These are the activations of a small neural network, seen along a few directions. Each row is one input.
In each table, some parts of the input vary, and every possible input appears once, in random order.
A made-up example of a description, with smaller parts first: ring(8) and (point or line(9) or (values(3) and line(6))).
Shared parts are said once, and a part with two or three values counts as separate values.
In the rows, 128 means zero.

Other details of the inputs shift rows strongly along two fixed directions, in all tables alike. That doesn't count.

Rows:
r1: [ 87 172 134 128 126 133 200 109 122  79 125  61 150]
r2: [ 99 128  94 147 156 111 124 131 124 164  97 142 110]
r3: [129 151 101 137 147 114 154 107 132 129  94 135 130]
r4: [ 98 139 102 154 180  93 156 153 130 184  77 126 131]
r5: [117 121 129 139 141 116 119 157 133 156 120 135 127]
r6: [ 89 152 126 142 128 120 155 139 131 108 123  97 134]
r7: [165 128 152 108 105 141 130 116 132 100 148 127 143]
r8: [150 105 116 116 151 113 123 115 113 174 114 142 129]
r9: [106 161 109 127 137 115 190  89 112 103 109  82 145]
r10: [181  83 134 116 116 138  57 132 131 155 147 188 109]
r11: [144 113 153 115 128 140 124 141 129 140 142 126 136]
r12: [ 89 173 135 128 126 133 201 110 123  79 124  63 151]
r13: [133 117 117 116 137 118 136 104 108 144 125 120 131]
r14: [116 117  67 143 186  89 133 108 109 205  70 153 111]
r15: [151 149 152 118  74 157 123 109 144  43 164 125 134]
r16: [139 127 167 110  98 155 130 133 132  90 166 105 141]
r17: [183  61 137 103 129 131  60 131 111 189 151 174 115]
r18: [ 99 183 106 138 118 124 188  87 129  62 111  90 138]
r19: [167 101 139 108 123 132 106 120 121 143 142 144 131]
r20: [161 114 153 104  94 147 112 112 124  96 165 124 135]
r21: [161  68 154 106 125 144  68 150 116 177 163 154 117]
r22: [129 153 157 130  73 161 118 134 153  44 165 123 128]
r23: [148 115 154 115 129 139 126 144 132 141 139 129 138]
r24: [ 83 158  94 152 148 113 159 121 128 126  95 115 120]
r25: [ 90 168 104 152 140 119 166 123 137 109  98 113 127]
r26: [144 125 164 112 111 149 131 138 134 109 154 116 141]
r27: [115 129 142 118 125 136 146 125 118 120 141  99 135]
r28: [144 135 133 115 122 128 148 106 123 112 131 115 142]
r29: [ 96 116  91 152 192  86 135 154 119 219  76 139 120]
r30: [133 122 139 131 101 146  91 142 142 106 150 149 115]
r31: [183  84 135 116 116 138  58 133 133 156 146 189 110]
r32: [ 74 156 113 147 138 112 168 132 123 114 114  87 132]
r33: [119 126 114 142 138 124 111 139 136 146 113 151 114]
r34: [173  99 136 110 135 126 106 125 123 162 131 155 131]
r35: [100 147 121 146 148 111 153 148 135 139 105 114 135]
r36: [168  94 131 117 112 138  69 125 128 141 148 174 111]
r37: [156  90 165 106 108 153  88 145 124 137 171 136 126]
r38: [137 114  87 131 194  88 150 114 109 216  70 142 131]
r39: [114 143 168 126  72 154 121 144 141  49 179  98 135]
r40: [155 112 151 128  97 152  74 153 149 113 156 166 115]
r41: [128 130 106 130 133 120 126 106 122 130 116 140 119]
r42: [ 76 173 119 150 136 114 184 133 132  98 108  82 141]
r43: [109 121 109 140 135 123 108 134 127 146 119 145 108]
r44: [153 150 152 118  75 157 125 110 146  43 162 126 135]
r45: [ 90 119  94 151 180  92 137 148 116 199  87 128 120]
r46: [ 80 175 121 150 137 114 185 135 135  98 106  84 143]
r47: [121 135 139 132  96 147 107 135 141  87 150 134 117]
r48: [133 155 158 131  75 161 120 137 156  45 162 125 130]
r49: [171  73 123 116 122 133  50 129 120 172 146 187 101]
r50: [116 118 106 133 188 102 154 136 114 206  85 124 132]
Each input here is: line(5) and line(10).
The inputs of r48 and r23 match in every part but the line(5) part. If r25 is changed in the same way as r48 into r23, which row does it become?
> r50
Change only the line(10) part in r20. List by row number the other rows that result.
> r7, r8, r9, r13, r17, r19, r28, r34, r38
Change only the line(10) part in r29. List by row number the other rows that result.
> r4, r5, r6, r32, r35, r39, r42, r45, r46

Rows:
r51: [ 91 195 144 122 103 131 237  86 121  24 138  30 172]
r52: [113 173  90 150 182  81 210 114 127 152  56 104 154]
r53: [140  78 112 131 131 124  51 145 121 182 136 182  94]
r54: [122 147 128 111 140 136 181  92 112 118 119  89 144]
r55: [141 102 137 117  87 173  67 115 133  96 172 163  94]
r56: [125 167 171 109  74 142 178 111 128  25 174  54 167]
r57: [100 195 108 148 152  84 225 111 137 100  74  80 168]
r58: [157 127 139 130 130 100 129 146 142 140 117 140 151]
r59: [142 143 121 134 116 139 116 120 145 103 124 154 118]
r60: [167 138 136 111 126 155 137 105 137 118 121 144 131]
r61: [148  74 139 105 116 153  72 123 106 156 166 149 105]
r62: [107 183  90 147 178  87 218 105 128 140  56  96 155]
r63: [140  79 152 113 102 134  78 138 112 133 177 133 122]
r64: [107 105 173 142 111 170  59 216 157 147 163 154 101]
r65: [158 124 120 133 157  95 135 140 134 174  94 148 144]
r66: [110 109 136 127 113 114 120 133 111 120 156 104 133]
r67: [141  71 107 126 142 131  47 134 122 200 127 196  86]
r68: [116 147  74 148 180 110 148 108 132 174  62 159 111]
r69: [112 118 111 142 118 118  99 136 124 126 135 139 112]
r70: [164 136 141 119 121 133 134 125 139 117 125 138 142]
r71: [109 169  96 152 144 104 164 119 140 113  87 126 132]
r72: [165 137 140 118 122 137 134 121 139 117 124 139 140]
r73: [113 118 183 125 150 155 138 197 141 165 140 107 141]
r74: [138 175 135 121 115 151 188  90 142  64 119 105 148]
r75: [113 160  87 152 157 108 161 114 136 132  79 137 124]
r76: [120  98  89 136 153 129  86 120 116 184 110 173  89]
r77: [151 126 175 107  85 130 129 138 126  79 177  92 158]
r78: [108 134 150 120  85 133 131 123 116  69 174  83 138]
r79: [154  87 157  95  86 182  72 113 112 107 191 139 106]
r80: [136 140 127 144 111 116 120 138 149  98 128 146 130]
r81: [ 99 186 181 141 124 160 184 181 170  86 124  86 155]
r82: [140  74 143 110 116 130  70 136 110 160 165 144 116]
r83: [109 134 147 115  88 148 132 110 114  69 171  87 131]
r84: [118 149 124 114 145 126 185  96 111 124 113  87 146]
r85: [112 145  81 161 173  73 144 140 135 173  67 147 128]
r86: [139 102 146 128  78 138  55 149 134  99 177 153 109]
r87: [116 147  74 150 180 105 147 111 133 174  62 158 113]
r88: [107 137 138 109  97 162 139  93 112  75 162  92 122]
r89: [112 104 104 147 135  94  84 154 122 166 123 151 111]
r90: [162 101 132 141 119 105  75 163 148 148 133 181 124]
r91: [150 115 147 106 125 132 136 118 116 131 143 111 143]
r92: [ 80 146 110 174 199 114 148 201 158 209  61 148 115]
r93: [161 125 115 124 162 119 138 119 132 175  90 155 133]
r94: [126 140 119 111 152 139 178  88 109 136 111 100 136]
r95: [145  93 134 124  93 151  54 136 129 118 167 167  98]
r96: [116  95  97 149 146  94  81 153 119 184 116 161 106]
r97: [109 147  74 160 181  79 150 130 133 178  60 149 123]
r98: [117 137  71 158 187  87 142 126 131 191  58 161 116]
r99: [115 112 130 116 118 138 117 114 107 125 150 112 120]
r100: [106 128 111 139 114 123 107 127 126 114 134 131 113]
r101: [142  86 168 110  78 132  67 151 120 109 195 125 130]
r102: [120 146 128 111 141 139 188  86 114 113 119  90 143]
r103: [119  97  90 140 151 121  84 128 116 185 111 170  93]
r104: [108 133 145 113  89 157 140 100 116  64 171  89 128]
r105: [164 135 138 116 124 146 142 111 140 114 123 142 137]
r106: [145 118 145 111 128 119 139 125 115 135 140 107 148]
r107: [149 124 174 108  85 135 136 131 128  74 177  93 158]
r108: [147 118 142 105 131 133 141 113 114 136 137 111 141]
r109: [ 71 145 188 130 102 175 141 186 142  87 174  72 131]
r110: [171 105 120 123 128 152  73 125 140 153 125 195 100]
The inputs of r86 and r56 match in every part but one. If r103 is changed in the same way as r86 into r56, which row does it become?
> r84
The inputs of r108 and r99 match in every part but one. If r51 is changed in the same way as r108 into r99, which row does it become?
> r82
What do these inputs look like to the network?
> ring(5) and (point or line(11))
Change only the ring(5) part in r66. List by row number the other rows that result.
> r57, r85, r96, r107
Start at r110 and move only the line(11) part, one step at a time. The first step leads to r68. Which rows follow, in order?
> r87, r59, r75, r98, r71, r97, r80, r85, r90

Rows:
r111: [ 83 173 110 129 117 136 190  79 114  66 122  73 133]
r112: [126 149  92 149 175  81 166 128 131 170  68 135 141]
r113: [116 154 114 126 107 148 149  86 128  73 132 116 119]
r114: [142 151 145 120  97 154 138 115 144  71 144 124 134]
r115: [108 140 126 124 105 120 150 102 110  83 148  86 139]
r116: [121 119 102 134 183 112 144 129 118 202  84 141 123]
r117: [116 136 152 116 118 147 153 126 122 106 146  90 140]
r118: [135 153 142 125 116 145 153 122 143  91 129 117 139]
r119: [162  72 132 106 112 151  55 120 115 157 160 173 100]
r120: [183  86 171 110 128 147  80 170 146 170 150 169 132]
r121: [164 131 165 112  84 167 109 128 149  73 167 139 133]
r122: [148 108 189 101  94 166 113 150 129 104 182 108 141]
r123: [110 110  75 132 171 110 127  97 100 192  89 145 104]
r124: [ 34 153  89 181 174 110 132 181 141 171  78 132  95]
r125: [104 150 141 121  96 127 164 107 115  62 157  68 149]
r126: [ 73 177 132 133 130 106 218 114 114  78 125  36 166]
r127: [171 115 151 126 128 117 109 159 145 146 130 151 143]
r128: [132 125 146 121 143 138 139 142 131 148 126 122 136]
r129: [ 90 155 108 130 118 109 173  89 107  81 130  74 140]
r130: [183  88 140 113 117 149  62 136 140 153 146 189 110]
r131: [156 119 152 110  84 169  95 113 134  81 169 142 117]
r132: [161 112 156 118 135 140 114 153 142 152 133 147 135]
r133: [156 119 176 107  91 170 108 138 138  92 172 128 133]
r134: [115 100 110 130 178  84 142 141 102 209 102 114 138]
r135: [148  69 109 117 160 122  75 129 106 219 119 175 103]
r136: [141  88 113 117 119 114  81 110 103 150 148 147 112]
r137: [174 129 137 123  75 141  88 111 146  66 158 162 123]
r138: [125 146 163 119 123 149 161 140 137 105 139  97 147]
r139: [120 181 117 143 120 109 184 111 142  72 106 102 152]
r140: [108 157  72 144 171 107 168  89 122 150  66 136 117]
r141: [109 140 144 121 111 120 159 122 114  92 151  75 151]
r142: [122 174 128 127  98 150 164  94 141  47 132 107 134]
r143: [120 120  80 136 175 113 132 104 112 190  81 154 108]
r144: [176 129 170 119  84 141 105 145 152  81 162 143 145]
r145: [ 45 153 143 160  79 132 113 175 141  55 168  87 113]
r146: [194  88 125 123 111 125  49 133 138 150 140 202 111]
r147: [ 92 144 162 157  76 166  76 196 173  68 168 149 101]
r148: [181  84 136 129 169  96  89 176 136 227 104 184 135]
r149: [173  81 150 109 121 154  66 143 131 162 154 174 113]
r150: [ 85 163  75 145 183 105 193  94 115 156  64 107 127]
r151: [ 91 201 127 139 135 129 226 110 142  67 100  67 159]
r152: [110 179 130 134 130 133 194 116 142  84 109  91 150]
r153: [100 130 131 172 111 118  67 204 165 126 129 170 103]
r154: [108 140 130 123 106 120 152 107 111  85 149  83 142]
r155: [113 109 101 129 181 109 142 126 106 206  92 129 123]
r156: [ 96 129 100 132 183 106 169 121 107 191  85 106 130]
r157: [125 149  78 151 170  81 159 113 128 163  66 142 132]
r158: [173  81 145 109 119 154  63 138 130 160 154 177 110]
r159: [135 161 134 124  89 155 145  95 141  48 143 121 128]
r160: [ 71 128 162 149  75 168  72 190 151  78 184 125  97]
r161: [107 170  75 156 176  78 190 109 129 147  56 118 142]
r162: [133 144 166 115 104 158 146 132 137  85 154 104 142]
r163: [ 95 122  74 138 169  81 151  96  93 174  91 112 122]
r164: [163  72 150 104 118 151  64 140 119 166 162 161 113]
r165: [114 108 115 128 185 109 149 141 110 213  94 122 131]
r166: [143  92 143 115 124 117 100 139 111 152 153 123 133]
r167: [174 134 174 120  82 142 112 148 154  75 165 135 151]
r168: [142 127  80 146 168  86 130 119 127 181  74 164 123]
r169: [124  98 101 125 172 113 118 121 105 206 101 146 114]
r170: [162  67 123 110 105 126  47 117 105 152 166 166 105]
The inputs of r143 and r119 match in every part but one. If r124 is changed in the same way as r143 into r119, which row does it become?
> r160
What do these inputs look like to the network?
> line(5) and (point or line(11))
Change only the line(11) part in r164. List by row number the other rows that result.
> r111, r117, r119, r122, r123, r135, r155, r156, r165, r169
List by row number the other rows that have the line(5) part in common with r145.
> r115, r125, r126, r129, r134, r136, r141, r154, r163, r166, r170
Change only the line(11) part in r144. List by row number the other rows that result.
> r112, r127, r137, r139, r146, r148, r157, r161, r167, r168
